Here are a small network's activations along a few directions, averaged over the inputs that share one value of a field.
Related values have similar rows: they may be neighbours, one step apart, or belong to one group.
In the rows, zero is written as 500.
Random noise pushes rows far along 2 fixed directions. That doesn't count. These rows show it; they differ only by the noise:
[555 574 505 496 515 526 570 501 535 617 571 615 517 556 512 491 479 438]
[507 457 419 456 628 606 612 497 413 703 666 571 493 643 381 482 520 391]
[535 517 460 476 576 570 595 501 471 667 627 599 503 607 447 487 500 410]
[552 564 496 492 527 535 575 501 523 627 583 613 514 566 500 491 483 432]


Field Zazam:
u8: [540 497 530 548 534 582 529 537 429 597 631 562 384 614 573 509 514 448]
u6: [385 399 390 433 571 523 548 451 435 566 495 410 596 485 313 442 526 470]
u4: [318 327 561 550 353 423 224 385 465 122 124 105 466 173 439 481 527 705]
u9: [423 386 413 477 656 579 549 476 324 640 578 461 447 611 326 481 534 413]
u1: [528 549 629 600 357 443 402 446 559 390 339 478 508 351 609 478 450 548]
u11: [626 489 500 536 512 530 495 668 510 393 639 574 399 644 692 584 513 553]
u3: [410 252 442 438 588 584 402 528 355 346 492 267 404 522 415 551 561 580]
u10: [599 689 462 441 524 380 663 559 639 666 641 779 657 578 509 519 451 427]
u2: [395 496 522 415 400 329 423 391 600 317 253 341 659 252 433 476 471 581]
u5: [580 757 642 568 325 368 476 470 705 445 355 637 550 390 691 499 451 516]
u7: [423 335 409 509 577 621 457 559 355 470 572 340 382 564 439 504 582 553]
Zazam is arranged as a line.
A walk along Zazam starts at u11 and steps to its neighbour u3. Put u8, u4, u10, u5 in the order it reaches them. -> u4, u8, u5, u10
What is the length, in steps, of the shortest route from u2 to u1? -> 4

Field Fedar:
l11: [518 405 488 564 508 588 453 593 403 389 522 430 375 557 562 549 529 552]
l6: [481 590 642 631 336 437 365 476 573 334 262 439 438 335 663 500 470 585]
l5: [494 371 512 506 428 484 331 605 554 163 418 325 442 430 640 564 519 698]
l7: [495 429 554 541 413 470 340 582 558 226 426 370 398 442 657 601 536 658]
l8: [318 474 430 314 485 333 524 390 597 449 344 354 764 292 309 422 466 552]
l2: [555 663 544 532 467 423 574 446 547 625 500 660 567 501 522 461 461 415]
l4: [669 671 439 450 623 540 722 520 541 834 746 843 575 728 460 492 472 298]
l3: [188  48 374 449 629 654 349 411 177 394 427  14 383 423 184 460 623 579]
l1: [393 289 230 291 832 621 736 443 258 872 810 517 609 746  67 443 575 285]
l9: [444 494 574 553 425 501 406 408 507 466 359 396 485 348 489 423 474 550]
l10: [538 568 528 540 506 548 580 484 472 631 515 599 487 525 474 501 473 410]
Fedar is arranged as a line.
Which values are neighbours of l9? Give them in the order they are listed. -> l6, l10
Which values are neighbours of l11? Give them in the order they are listed. -> l7, l3
Which values are neighbours of l8? Give them in the order they are listed. -> l1
